M =
[[-0.94 -0.32 -2.36  1.05 -0.08 -3.05 -2.96  1.62 -0.69 -3.21  1.19  2.28
   0.31]
 [-4.88 -3.09 -0.63  1.99 -4.29 -2.19  0.23 -1.74 -4.40  1.02 -2.61 -6.28
  -0.23]
 [-3.03  1.25 -2.40  1.83 -0.51 -1.07  3.88 -0.73 -5.93  0.86 -0.12 -5.42
   0.25]
 [-0.71  2.36  1.77 -1.52 -1.35  0.79  2.16  3.42 -1.39 -0.80  1.86  1.26
  -0.95]
 [ 1.56  0.23 -2.74 -0.24  2.12 -0.82 -0.39  1.54  1.13 -2.39 -1.20  1.95
   1.69]
 [ 2.13  1.49 -0.01 -2.05 -0.11 -2.47 -2.26  0.81  3.54 -0.37  0.29 -0.26
   0.11]
 [-2.31  2.96  2.35 -1.15 -0.14  0.68  1.98  2.61 -1.56  0.72  2.34 -0.04
  -0.36]
 [-2.96  2.95  1.36 -2.12  1.20  0.34  1.90  2.89 -2.23 -2.37  2.25 -0.15
  -0.28]
 [-5.57 -1.36 -0.84 -0.68 -1.89 -2.67 -0.50 -1.61 -1.03  0.52 -4.25 -4.81
  -0.52]
 [-1.91  2.58  3.48 -2.43  0.64 -0.79  2.24  1.93 -3.78  0.48  0.57  2.50
   1.80]
 [ 1.36  2.07 -0.56 -2.07  0.85 -3.19 -2.97  0.26  4.35 -1.98  0.26  1.27
  -1.47]
 [ 2.93 -0.30 -0.53  0.89  2.35 -0.99 -1.20 -0.05  0.28 -1.73  0.17  0.39
   1.07]
 [-5.11  0.68 -1.56  1.86 -1.04 -3.12  1.74 -0.14 -1.13  1.86 -0.57 -4.21
  -1.21]
 [ 0.96 -1.16 -2.29  0.46  0.94 -1.97 -1.06 -0.20  0.78  0.16 -1.63  4.05
   2.34]]
M[0, 0] = -0.94
M[1, 5] = -2.19
M[9, 2] = 3.48
M[:, 8] = [-0.69, -4.40, -5.93, -1.39, 1.13, 3.54, -1.56, -2.23, -1.03, -3.78, 4.35, 0.28, -1.13, 0.78]
M[10, 3] = -2.07
M[13, 10] = -1.63
M[12, 12] = -1.21
M[2, 9] = 0.86
M[11, 4] = 2.35
M[6, 1] = 2.96
M[7, 12] = -0.28
M[1, 10] = -2.61
M[12, 3] = 1.86
M[1, 8] = -4.40
M[5, 3] = -2.05
M[13, 12] = 2.34
M[:, 6] = [-2.96, 0.23, 3.88, 2.16, -0.39, -2.26, 1.98, 1.90, -0.50, 2.24, -2.97, -1.20, 1.74, -1.06]
M[11, 7] = -0.05
M[6, 11] = -0.04
M[9, 5] = -0.79
M[:, 5] = [-3.05, -2.19, -1.07, 0.79, -0.82, -2.47, 0.68, 0.34, -2.67, -0.79, -3.19, -0.99, -3.12, -1.97]
M[:, 4] = [-0.08, -4.29, -0.51, -1.35, 2.12, -0.11, -0.14, 1.20, -1.89, 0.64, 0.85, 2.35, -1.04, 0.94]
M[4, 12] = 1.69
M[13] = [0.96, -1.16, -2.29, 0.46, 0.94, -1.97, -1.06, -0.20, 0.78, 0.16, -1.63, 4.05, 2.34]
M[:, 0] = [-0.94, -4.88, -3.03, -0.71, 1.56, 2.13, -2.31, -2.96, -5.57, -1.91, 1.36, 2.93, -5.11, 0.96]
M[8, 4] = -1.89
M[13, 4] = 0.94
M[3, 1] = 2.36
M[6, 2] = 2.35
M[0] = [-0.94, -0.32, -2.36, 1.05, -0.08, -3.05, -2.96, 1.62, -0.69, -3.21, 1.19, 2.28, 0.31]
M[4, 1] = 0.23
M[9, 10] = 0.57
M[9, 8] = -3.78
M[6, 6] = 1.98
M[11, 12] = 1.07
M[6, 7] = 2.61
M[11] = [2.93, -0.30, -0.53, 0.89, 2.35, -0.99, -1.20, -0.05, 0.28, -1.73, 0.17, 0.39, 1.07]
M[11, 1] = -0.30

m =
[[-0.1 -0.1  0.3 -2.0 -2.1  0.2  1.3]
 [ 0.2  0.2  0.7 -1.6 -1.7  0.2  0.9]
 [-0.7 -0.5 -0.6 -1.4 -1.3  0.3  1.3]
 [ 0.7  0.5  1.0 -0.7 -0.8  0.1  0.3]
 [ 0.3  0.3 -0.2  2.6  2.7  0.1 -0.9]
 [-0.5 -0.2 -0.7  0.1  0.3  0.8  1.4]]
Indices start at 0.
(0, 0)	-0.1
(3, 6)	0.3
(1, 3)	-1.6
(3, 1)	0.5
(1, 6)	0.9
(4, 5)	0.1
(2, 4)	-1.3
(5, 3)	0.1
(2, 1)	-0.5
(3, 3)	-0.7
(4, 4)	2.7
(0, 1)	-0.1
(5, 2)	-0.7
(1, 2)	0.7
(4, 3)	2.6
(5, 0)	-0.5
(2, 6)	1.3
(0, 6)	1.3
(1, 5)	0.2
(2, 3)	-1.4
(3, 2)	1.0
(1, 4)	-1.7
(5, 4)	0.3
(3, 0)	0.7
(1, 1)	0.2
